These are the activations of a small neural network, seen along a few directions. Each row is one input.
In each table, some parts of the input vary, and every possible input appears once, in random order.
Descriptions start from the smaller parts, as in this example, which fits no table here: one of 3 separate values, together with either a single point or one of 11 places around a ring or (one of 4 places along a line, together with one of 5 places around a ring).
Shared parts are said once, and a part with two or three values counts as separate values.
In the rows, zero is written as 128.

Rows:
row 1: [ 94 103 177 135 106 121 115 140  99 109 148 112 123 114  94]
row 2: [197 141  14 134 149 131 130  94 153 106 108 160 155  86 193]
row 3: [106 118 121 103 103 110 166 163 180 109 152 137  84  96 112]
row 4: [125 153 117 131 123 132 157 134 155 137 137 131 114 132 128]
row 5: [ 97 113 141 101 111 116 155 146 168 110 149 136  94 122 103]
row 6: [122 142 111 122 117 125 172 143 188 139 149 143  97 103 126]
row 7: [134 153  96 134 110 118 169 137 179 139 139 135  99 104 129]
row 8: [153 158  98 141 118 116 162 148 165 119 140 135  98 102 128]
row 9: [115 116 167 150 106 117 120 146  91  99 141  98 135 119 111]
row 10: [ 92 122 132 105 109 127 161 141 173 128 136 137 102 120 108]
row 11: [179 128  19 124 144 147 145  90 166 116 118 162 154  93 200]
row 12: [168 129  70 156 158 155  91  71  91 113 114 128 209 112 193]
row 13: [143 131 106 132 101  95 158 164 161  95 136 125  89  96 110]
row 14: [105 128 193 117 145 132  99 116 113 180 120 129 135 179 117]
row 15: [ 74 118 182 121 112 142 140 134 122 137 153 120 141 120 119]
row 16: [ 88 123 171 139 117 145 141 129 120 153 150 122 150 128 128]
row 17: [120 114 115 116  94 101 150 164 166  99 138 132  77  90 101]
row 18: [138 146 108 144 116 123 151 140 147 125 125 129 112 127 118]
row 19: [166 113  93 116 182 163  69  60  93 157  92 134 194 171 183]
row 20: [106 110 131 117 106 107 146 155 144 101 132 126  89 115  94]
row 21: [110 135 128 124 122 131 163 130 175 140 141 137 106 128 123]
row 22: [ 75 103 181 118 107 130 129 142 110 120 159 116 137 120 106]
row 23: [130 126 120 130 110 108 146 165 130  93 128 118 102 122 107]
row 24: [156 152  99 135 115 104 156 153 154 102 134 123  89 100 120]
row 25: [123 133 153 155 116 127 122 138  84 115 132  98 140 124 114]
row 26: [107 101 193 108 130 114  80 146  77 139 111 122 116 164  86]
row 27: [106 144 163 153 127 145 134 119 109 148 151 113 146 130 132]
row 28: [ 94 103 200  93 135 121  90 138  95 149 125 127 122 170  96]
row 29: [143 132 175 137 144 114  83 129  75 147  97 110 125 176 101]
row 30: [120 142 178 128 144 130  94 113  99 180 113 121 136 181 117]
row 31: [122 137 151 161 118 142 126 136  96 131 136 110 145 126 126]
row 32: [148 113  75 146 157 171 108  65 104 125 126 131 201 118 200]
row 33: [137 139 172 139 149 132  89 130  79 162 103 122 136 178 112]
row 34: [187 136  28 134 158 142 117  88 133 103  99 150 167 112 192]
row 35: [105 129 117 106 104 122 170 155 186 127 142 142  91  95 114]
row 36: [188 130  88 130 190 145  58  65  80 145  82 131 194 163 180]
row 37: [146 147 115 140 121 110 148 141 139 105 125 118 100 126 112]
row 38: [138 116 188 125 143 115  80 145  68 132 107 114 123 171  95]
row 39: [ 96 119 200  97 146 134  96 125 105 167 120 131 125 168 100]
row 40: [167 122  35 124 155 156 134  80 147 118 112 153 168 119 193]
Changing only one part turns row 10 into row 15. The same change can be made to row 40. Which row results?
> row 32
What is each input in this table made of?
> one of 4 places along a line, together with either one of 2 separate values or one of 8 places around a ring
Which other rows does row 11 become when the choice among 2 separate values takes its other values? List them by row number.
> row 2
List by row number the other rows that have the place on the line of 4 in common with row 30.
> row 14, row 19, row 26, row 28, row 29, row 33, row 36, row 38, row 39

Rows:
row 41: [186 155  69 154 172 144 115  72 129 130 107 128 183 109 202]
row 42: [ 68  93 229 149 123 153 111 141  73 147 150 101 150 156 100]
row 43: [174 138  56 143 169 138 109  61 124 123  98 135 179 120 200]
row 44: [ 85 115 120 133  84 144 194 161 161 103 188 118 103  74 129]
row 45: [ 98 150 120 105 103 117 198 164 213 145 142 153  74 128  98]
row 46: [159 143 103 110 107  93 169 194 186 117 120 144  38 116  75]
row 47: [ 71 121 148  90 102 129 193 137 215 149 172 152 104  93 117]
row 48: [182 129  52 139 165 148  98  65 128 123  98 149 178 118 193]
row 49: [141 120  97 138  81  86 176 180 156  78 145 115  72  91  96]
row 50: [130 114 198 137 122  93  85 158  54 122 126  95 110 168  77]
row 51: [ 84 137 216 104 124 133 102 139 111 188 130 121 111 207  79]
row 52: [143 135 202  96 138 101  75 174  80 152 102 116  67 187  72]
row 53: [174 128  52 130 173 151 102  77 130 110 101 152 175 126 191]
row 54: [109 138 105 149  71 115 178 167 139  64 153 115 101  49 109]
row 55: [ 96 120 213 158 122 111  91 156  48 107 133 101 155 130  86]
row 56: [182 145  53 148 165 148 111  66 122 130 110 134 179 123 195]
row 57: [180 112  35 124 164 157 105  81 116 124  89 162 184 135 191]
row 58: [ 41 111 239  98 120 143  92 110 121 191 141 115 141 174  94]
What is each input in this table made of?
> either one of 6 places along a line or (one of 2 separate values, together with one of 6 places around a ring)
Which other rows does row 45 become when the choice among 2 separate values takes its other values? List them by row number.
> row 51

Rows:
row 59: [108 107 178  92 172 135  78  74 101 194  96 118 178 228 126]
row 60: [ 79 123 233 123  85  85 126 192  90 108 169  89  68 103  61]
row 61: [201 125 106 147 181 128  25  59  33 116  92 137 178 142 150]
row 62: [142 140 103 125 189 187  83  29  97 158 125 161 215 142 189]
row 63: [ 77 134 228 101 105  92 158 149 163 189 161 119  84 143  63]
row 64: [194 125  23 157 149 141 101 101 105  70 113 126 195  65 204]
row 65: [108 101  64  96  96 130 220 145 221 106 177 157  91  70 145]
row 66: [ 62 139 149  88  95 121 188 170 221 131 157 139  64 115  79]
row 67: [150 116  88 168  98 101 202 168 149  47 163 133  84  50 101]
row 68: [161 161  26 128 154 177 127  72 180 134 111 142 190 126 235]
row 69: [116  99 184 114 151 132  48 121  28 120  94  90 175 177 122]
row 70: [103  96 231 145 106 118  73 170  48 155 112 108 121 157  77]
row 71: [ 99 125 239 129 141 120 120 131 115 223 125 136 130 214  87]
row 72: [135 171  14 134 113 167 177 113 215 127 116 158 130 110 199]
row 73: [131 120 156 124  99  69 154 201 147  95 128 109  23 112  44]
row 74: [183 166  26 178 114 145 170 152 135  77 110 128 122  93 166]
What is each input in this table made of?
> one of 2 separate values, together with one of 8 places around a ring
Changing only the choice among 2 separate values turns row 64 into row 68. The same change can be made to row 70. Which row results?
> row 71
Which other rows does row 61 become when the choice among 2 separate values takes its other values? List them by row number.
> row 62
